Each row below holds a small network's activations on one input, seen along a few directions.
Each table varies a few parts of the input and shows all the possible inputs, shuffled.
Descriptions start from the smaller parts, as in this example, which fits no table here: one of 6 places along a line, together with either a single point or one of 11 places along a line or (one of 3 separate values, together with one of 8 places around a ring).
Shared parts are said once, and a part with two or three values counts as separate values.

Other details of the inputs vary at random and push rows far along two fixed directions, the same in every table; ignore that.

Rows:
r1: [  3  10  30  -6 -11 -19 -29 -24   6  22 -15 -19 -17  -2 -10]
r2: [-11 -34  28   1  11  -3  33 -52   2  12 -41  35   1 -40  52]
r3: [ 12  -8   5  -6   3  15 -48  22 -16  -4  11 -27   3   4 -14]
r4: [  2 -33   6  -6 -10   2   4 -30   5 -17   6  35   5 -39  33]
r5: [  4 -30 -35  19   4  48  42   7  -8 -40  55  39  14   4  14]
r6: [ 11 -18 -25 -22 -16  34 -19  31 -29 -44  55   3  26 -26   1]
r7: [ -6  59  27 -13 -24 -48 -45  21  12  43 -29 -63 -15  43 -50]
r8: [ -5  29  11  -7  14 -48  35 -68  29  39 -76  12 -24 -12  16]
r9: [-25  39  49  -7 -13 -50  11 -45  21  72 -73 -27 -20   5  -9]
r10: [ 14 -32 -22  -8   6  28 -47  55 -19 -35  33 -10  25  -1   2]
r11: [-11  63  16  20  22 -59 -11  32  32  34 -12 -44 -27  83 -81]
r12: [ -7  -7  -7  22  14   2  64 -29   7  -6  16  42   3   1   2]
r13: [ -5 -23  34   1   6   8  29 -64  -6  16 -39  32  -6 -44  40]
r14: [ 25  16 -13  -7 -22   5 -57  50 -13  -9  18 -43  -6  23 -30]
r15: [-10  -2  -4  11  19   2  57 -23   7 -13  23  54 -10  -3   1]
r16: [-28  38  41  34   9 -54  38 -59  39  70 -48 -18 -24  51 -25]
r17: [ 15 -35 -28  -5 -21  26   6  14 -10 -47  26  35  15 -38  35]
r18: [ 21   9 -14  -3 -12  13 -51  57 -19  -2   5 -48  -2  25 -25]
r19: [ -3  28 -21  15  11   1 -27  65   6  -7  40 -37  -9  76 -55]
r20: [  1  -9 -29   4  21  15  45 -38  19 -19  -5  52   6 -46  70]
r21: [-15 -23   8 -14  -1  21  34 -36 -19   1 -12  32  15 -53  36]
r22: [  2 -13 -22 -19  -2  34 -38  45 -30 -30  41 -19  28 -10 -12]
r23: [ 16 -25 -36  -4  -8  27 -25  68 -19 -35  20 -16  19   0  10]
Each input here is: either one of 2 separate values or one of 6 places around a ring or (one of 3 separate values, together with one of 5 places around a ring).
- Which of the alternatives is r2? => one of 3 separate values, together with one of 5 places around a ring

Rows:
r24: [ -2  35  -2  11   0 -29 -21  41  12   7  17 -34 -13  63 -64]
r25: [ 10 -38 -21 -16  -1  26  12 -14  -9 -36   6  39  21 -57  55]
r26: [-28  -3  60  12   7 -19  -4 -42   9  43 -17  -9 -12  23 -22]
r27: [-12  -4  24  22  22  -7 -32  16   8  21  -8 -36  -2  42 -19]
r28: [ -7 -29  -8  15  14  11  83 -52  13 -22   8  85  -2 -38  45]
r29: [ 20 -23 -16 -13 -18  42 -20  33 -38 -29  29  -3  16 -22   3]
r30: [ 13   1 -55  10   6  34  -3  65 -12 -35  45  -9  14  29  -8]
r31: [ 34 -30 -44  -6  -6  42 -43  59 -26 -44  34 -10  18 -11  13]
r32: [  8 -32 -20 -13  -2  28   2  12 -22 -22  -4  13  20 -39  35]
r33: [-13  23  16   8  16 -31  27 -28  17  20  -8   8 -16  20 -25]
r34: [  8 -17  -6 -18 -15  27 -10  21 -30 -16  15   0  19 -28   7]
r35: [  0 -29 -12  11 -10  23  70 -34  -1 -27  33  62   9 -28  25]
r36: [ 13 -23 -43 -20  -4  32 -31  57 -25 -40  22  -9  29 -23  15]
r37: [ -4 -28 -12  17   1  16  75 -40  10 -18  10  66   1 -28  46]
r38: [-20  21  20  11  24 -27  56 -68  30  35 -44  28 -21  -5  18]
r39: [-21  25  29   9  13 -32  54 -73  25  40 -33  22 -17  -3   0]
r40: [ 15   3 -49   5  25  23  -6  64  -8 -40  45   0  10  26 -18]
r41: [ -8  41  19 -18 -15 -33 -64  40   0  33 -21 -67  -4  30 -44]
r42: [-15  30  45 -17 -13 -44 -26 -32  17  41 -39 -27 -18   0 -11]
r43: [  5  12  16  -3  -3 -28 -34 -12  19  20 -36 -20 -11   3   8]
r44: [ 20 -26 -24  -6  -5  31 -20  32 -27 -24   5  -8  15 -14  19]
r45: [ 14  39   9  -9 -20 -18 -93  67  -5  18   3 -87 -15  56 -67]
r46: [-17  23  19  14  -2 -21  45 -52  20  32 -20  11 -12   9  -6]
r47: [-13  27  56  -8 -17 -46 -17 -59  24  44 -44 -14 -30  -6  -6]
- The inputs of r40 and r33 match in every part but one. If r32 is changed in the same way as r40 into r33, which row does it become? => r34
- What do these inputs look like to the network? => one of 2 separate values, together with either a single point or one of 5 places around a ring or one of 6 places around a ring
- Which other rows does r42 become when the choice among 2 separate values takes its other values? List them by row number. => r25

Rows:
r48: [ -5 -11  13  -4  -1  -7  44 -67  16   1 -20  51  -9 -47  44]
r49: [ -3  32   6  -2  -2 -27 -32  24   9  30 -36 -50  -8  34 -21]
r50: [-16   7  43  11   8 -38   5 -54  29  42 -53  -1 -22   5   9]
r51: [  5  15   6  -1  -7 -11 -46  36   0   3  13 -38  -3  32 -35]
r52: [ 10  -1 -18  -9  -3   6   0  11  -6 -14   1   4   4 -14  10]
r53: [-17  -6   2  18  26  -7  83 -62  22   3  -7  63  -6 -16  28]
r54: [  4 -26 -11  -5   0  36  -3  18 -26 -21  24   7  19 -19  11]
r55: [  2  29  11   4   1 -32 -48  26  19  19 -15 -44 -16  42 -31]
r56: [ -3  19   1  -8  -8  -7 -34  37  -9  15  -8 -45   3  23 -28]
r57: [  6 -31  -8  -2   1  31  -9  16 -20 -27  32  11  14 -12   7]
r58: [-14  12  36   8   7 -32  12 -50  21  46 -58  -7 -17   1  13]
r59: [  7 -12 -37  15   3  36  37  28 -14 -37  60  27  12  13 -12]
r60: [ 12 -13 -22 -14 -11  27  -3  20 -24 -28  29   9  16 -24   3]
r61: [ 12 -12 -22 -11 -13  24  -6  17 -17 -33  39  12  12 -19   2]
- What do these inputs look like to the network? => one of 2 separate values, together with either a single point or one of 6 places around a ring
- The inputs of r56 and r49 match in every part but the choice among 2 separate values. If r61 is changed in the same way as r56 into r49, which row does it become? => r48
